[[129 136 123 141 121 135 117 135 122 134 121 126]
 [103 140 128 137 130 139 145 140 130 146 133 137]
 [132 119 133 120 134 117 142 120 142 119 140 117]
 [121 132 128 136 125 136 124 137 131 134 128 140]
 [125 151 117 137 118 129 124 126 122 123 122 124]
 [141 117 150 114 149 115 150 119 148 118 146 129]
 [134 116 144 120 148 124 140 123 141 122 144 121]
 [119 113 136 124 141 126 136 132 137 130 133 130]
 [131 131 135 119 139 120 144 118 136 117 139 112]
 [132 131 120 134 124 129 123 132 121 133 121 139]]
Counting starts at 0.
The entry at row 0, column 2 is 123
The entry in the top-left corner -> 129
The entry in row 1 and column 0 -> 103
What is the entry in the top-right corner?
A: 126
What is the bottom entry of the column that holds the smallest entry?
A: 132
What is the entry in row 0 and column 1?
A: 136
The entry in row 2 and column 0 is 132
The bottom entry of the column that holds the largest entry: 131
The entry directly below the largest entry is 117
The entry directly above the largest entry -> 132
What is the entry in the bottom-right corner?
A: 139
What is the largest entry?
A: 151
The entry in row 2 and column 1: 119

x =
[[129 128 128 128 127 129 128 128 128 128 127 128 127 129 129]
 [127 128 128 126 129 128 128 130 128 127 128 130 128 128 127]
 [127 126 128 127 129 127 129 126 126 128 128 127 128 129 129]
 [127 128 128 127 128 128 128 129 128 129 128 129 129 128 128]
 [130 129 129 128 128 128 128 127 128 128 129 129 128 129 127]
 [127 128 127 128 128 128 128 129 128 128 129 129 128 129 129]
 [128 128 129 127 128 127 129 129 127 128 128 128 129 128 127]
 [127 125 128 125 129 128 128 131 127 132 129 128 127 128 129]
 [128 128 129 128 129 129 129 127 127 128 128 127 128 127 128]
 [127 126 126 127 128 127 128 127 129 127 128 129 127 128 128]
 [129 128 128 129 128 126 128 129 128 127 127 128 128 128 130]
 [107 139 126 134 140 143 114 142 153 135 114 107 133 122 138]
 [129 128 127 128 129 127 129 127 128 128 129 128 128 128 128]
 [128 129 129 127 128 129 128 128 129 129 128 126 128 128 127]
 [129 128 128 129 129 128 127 128 128 128 129 128 128 126 129]
 [128 127 128 130 127 128 127 127 129 126 127 129 130 127 127]]
Rows and columns are numbered from 0.
Find the entry at row 2, column 0.
Answer: 127
Find the top entry of the column that holds the largest entry.
Answer: 128
Find the entry at row 1, column 0.
Answer: 127
The entry in row 0 and column 0 is 129
The entry in the bottom-right corner is 127
The entry in row 0 and column 1: 128
The entry in the top-right corner -> 129
Find the entry in the bottom-left corner.
Answer: 128
The entry at row 0, column 2 is 128
Find the entry just right of the largest entry.
Answer: 135
The entry in row 2 and column 1 -> 126
The bottom entry of the column that holds the largest entry -> 129
The entry in row 1 and column 2: 128
Find the entry just right of 131.
Answer: 127
The entry directly above the largest entry -> 128
The entry directly below the largest entry -> 128

[[129 129 109 130 125 129 130 126 131 126 132 122 133 120 126 124]
 [127 127 129 128 125 126 127 129 129 132 127 128 131 128 126 128]
 [131 131 116 133 125 123 129 123 130 134 127 127 136 130 130 124]
 [128 128 122 130 124 127 128 128 130 129 128 123 133 122 127 125]
 [127 127 130 129 125 128 127 131 129 130 128 126 131 125 124 127]
 [128 128 123 129 126 127 128 129 130 131 129 129 131 128 125 128]
 [128 128 126 130 124 127 128 129 130 129 127 123 133 122 126 125]
 [130 130 104 125 120 125 131 123 133 133 128 126 130 127 134 125]]
Counting starts at 0.
The entry just left of the largest entry -> 127
Report the entry in row 0 and column 2.
A: 109
Report the entry in row 0 and column 0.
A: 129
Report the entry just left of the smallest entry.
A: 130
The entry at row 0, column 1 -> 129
The smallest entry -> 104
The entry in row 1 and column 0 is 127
Report the entry in the bottom-right corner.
A: 125
The bottom-left entry is 130
The entry in row 2 and column 0 is 131
The top entry of the column that holds the largest entry is 133
The entry just right of the largest entry: 130
Report the entry in row 1 and column 2.
A: 129
Report the entry at row 1, column 1.
A: 127
The top-right entry is 124
The entry directly above the smallest entry: 126
